A small network was shown many inputs. Here are its activations along a few directions, one row for each input.
In each table, some parts of the input vary, and every possible input appears once, in random order.
A made-up example of a description, with smaller parts first: one of 2 separate values, together with either a single point or one of 11 places around a ring or (one of 6 places along a line, together with one of 8 places around a ring).
Shared parts are said once, and a part with two or three values counts as separate values.
In the rows, 128 means zero.

Other details of the inputs shift rows strongly along two fixed directions, in all tables alike. That doesn't count.

Table:
R1: 107,137,143,112,116,112,135,148,88,137,142,165,156
R2: 145,124,120,120,112,142,129,124,124,134,139,127,125
R3: 112,124,115,118,143,111,112,154,111,128,133,135,142
R4: 160,131,115,139,89,156,132,92,149,110,115,112,107
R5: 109,127,136,130,117,133,134,131,111,129,135,139,129
R6: 147,117,100,131,128,139,106,128,124,131,139,117,136
R7: 141,132,118,141,134,129,133,130,131,118,126,109,122
R8: 125,128,126,130,99,134,131,114,126,115,120,138,121
R9: 142,160,113,139,104,171,97,83,163,103,97,80,121
R10: 107,124,153,128,151,140,67,142,110,147,151,118,136
R11: 110,132,146,138,138,142,69,135,99,144,151,131,162
R12: 113,130,114,134,106,121,172,125,118,108,117,142,125
R13: 142,155,117,134,121,169,190,66,210,115,118,123,119
R14: 112,109,162,119,162,94,153,166,111,152,136,137,113
R15: 119,106,170,116,145,97,144,157,107,154,139,153,112
R16: 110,134,140,133,123,96,132,147,88,122,134,167,160
R17: 128,106,144,108,145,126,122,145,123,160,139,128,113
R18: 132,124,151,134,170,130,68,151,116,146,154,102,135
R19: 113,140,140,122,126,118,146,136,124,117,118,125,116
R20: 114,111,167,115,141,106,173,153,111,152,136,147,104
R21: 118,101,130,132,139,106,172,146,113,141,131,145,119
R22: 139,136,159,117,109,107,175,134,116,122,126,147,106
R23: 136,119,129,105,125,113,179,136,142,134,109,126,96
R24: 166,126,91,151,104,161,102,87,157,105,113,95,117
R25: 149,112,89,126,126,143,133,112,162,127,104,97,104
R26: 126,123,132,134,129,106,167,147,101,127,140,147,132
R27: 145,155,108,120,90,177,97,82,157,113,104,95,121
R28: 117,133,113,137,128,130,126,128,130,112,117,116,126
R29: 130,122,152,110,148,124,97,154,104,155,158,130,133
R30: 110,149,128,130,95,105,199,129,101,105,113,163,140
R31: 127,147,122,137,116,119,117,122,124,106,110,131,142
R32: 142,105,93,123,113,134,165,116,145,130,111,125,107
R33: 110,123,115,116,119,106,157,148,101,123,131,158,138
R34: 130,138,105,130,139,144,57,126,127,126,127,106,159
R35: 113,142,139,97,95,111,195,137,115,119,118,158,109
R36: 116,133,116,124,125,121,111,138,100,129,135,147,161
R37: 140,158,121,136,94,179,100,77,157,110,104,89,118
R38: 116,144,145,113,104,91,192,140,120,103,106,155,108
R39: 126,118,151,133,138,127,119,147,99,146,157,136,136
R40: 138,116,118,128,166,124,67,156,113,144,153,113,149
R41: 129,88,127,142,162,120,76,146,117,153,147,127,137
R42: 168,141,98,124,113,168,101,95,171,114,109,73,104
R43: 118,158,137,104,108,105,170,138,114,113,110,146,131
R44: 131,101,149,129,171,116,72,150,128,155,140,113,122
R45: 130,122,160,131,158,140,71,144,110,154,161,111,133
R46: 116,138,127,123,106,87,194,141,115,99,105,160,118
R47: 117,158,158,114,88,102,187,126,108,109,110,165,121
R48: 142,131,127,133,124,101,157,139,121,111,120,137,121
R49: 144,142,93,121,107,169,96,94,170,108,101,82,108
R50: 125,146,99,142,152,115,206,109,184,114,123,146,147
R51: 127,140,132,135,101,140,105,110,119,119,123,136,142
R52: 137,102,133,132,121,132,131,121,135,139,125,130,109
R53: 133,108,124,112,109,126,178,128,131,140,121,142,105
R54: 116,111,103,159,201,145,68,124,160,157,180,132,193
R55: 120,92,144,137,160,139,83,144,116,166,155,120,130
R56: 125,148,145,131,132,125,80,126,125,121,122,119,143
R57: 116,114,129,150,191,159,68,119,158,166,186,134,184
R58: 154,157,94,144,140,176,147,61,235,106,107,87,124
R59: 120,101,132,136,163,110,129,152,121,147,133,123,121
R60: 141,110,117,135,131,115,144,125,144,125,107,121,105
R61: 108,122,133,128,122,92,156,151,95,118,132,168,139
R62: 111,120,129,114,124,127,115,144,104,139,145,147,140
R63: 143,139,117,132,97,168,95,84,162,109,105,95,104
R64: 154,143,133,128,110,124,152,115,146,106,108,113,102
R65: 112,136,132,142,157,127,65,143,106,132,140,118,165
Each input here is: one of 5 places around a ring, together with either a single point or (one of 3 separate values, together with one of 4 places along a line).
- Changing only the place on the ring of 5 turns R2 into R6. The same change can be made to R4. Which row results? => R24
- Changing only the place on the ring of 5 turns R44 into R60. The same change can be made to R9. Which row results? => R65
- Which other rows does R55 become when the place on the line of 4 takes its other values? List them by row number. => R5, R11, R39
- Which other rows does R59 become when the choice among 3 separate values takes its other values? List them by row number. => R25, R60
- List by row number the other rows that have the place on the ring of 5 in common with R45. => R10, R13, R15, R17, R20, R22, R27, R29, R35, R37, R47, R63
- Which other rows does R49 become when the place on the ring of 5 takes its other values? List them by row number. => R3, R33, R35, R62

Table:
R66: 125,140,130,109,109,130,158,124,135,120,105,121,104
R67: 136,114,114,143,163,126,97,139,127,140,152,125,150
R68: 159,114,100,136,115,143,134,113,147,121,116,103,108
R69: 140,143,117,121,107,134,166,111,139,117,128,138,134
R70: 114,124,138,136,145,144,87,124,121,146,155,138,158
R71: 134,133,125,124,80,145,173,99,137,120,110,135,102
R72: 126,144,149,123,142,111,143,146,121,131,144,139,142
R73: 123,125,119,141,116,115,197,118,135,115,119,152,121
R74: 123,136,118,127,132,120,148,123,151,117,114,127,126
R75: 118,120,161,130,148,132,83,140,110,148,146,120,127
R76: 156,136,123,126,120,160,96,106,148,124,120,86,108
R77: 115,148,132,118,128,123,155,129,138,120,120,134,132
R78: 150,132,115,142,147,145,84,113,159,127,132,100,133
R79: 125,148,141,134,113,136,166,108,145,113,117,132,121
R80: 130,126,108,115,110,155,113,115,137,130,119,116,120
R81: 114,123,140,131,131,118,32,161,67,128,143,124,150
R82: 124,105,133,136,125,115,154,138,115,135,129,140,116
R83: 132,145,94,123,99,160,145,89,164,110,109,118,127
R84: 135,117,116,127,139,146,79,120,149,132,114,93,115
R85: 134,119,150,116,139,95,149,156,109,136,133,141,117
R86: 124,113,153,132,139,116,118,138,120,141,131,130,115
R87: 152,122,114,125,121,163,76,113,135,139,138,102,126
R88: 98,153,151,126,116,72,154,165,63,111,128,181,166
R89: 110,117,115,130,153,108,141,146,121,134,138,145,145
R90: 116,106,122,121,139,107,145,154,110,138,128,140,125
R91: 115,124,152,138,150,109,133,141,125,134,139,147,138
- What do these inputs look like to the network? => one of 2 separate values, together with either a single point or (one of 3 separate values, together with one of 4 places along a line)
- Changing only the choice among 2 separate values turns R69 into R87. The same change can be made to R79. Which row results? => R75
- Which other rows does R66 become when the place on the line of 4 takes its other values? List them by row number. => R80, R84, R90
- A walk changes only the place on the line of 4. It starts at R71 and steps to R75. List the rest of the walk in order. => R86, R82
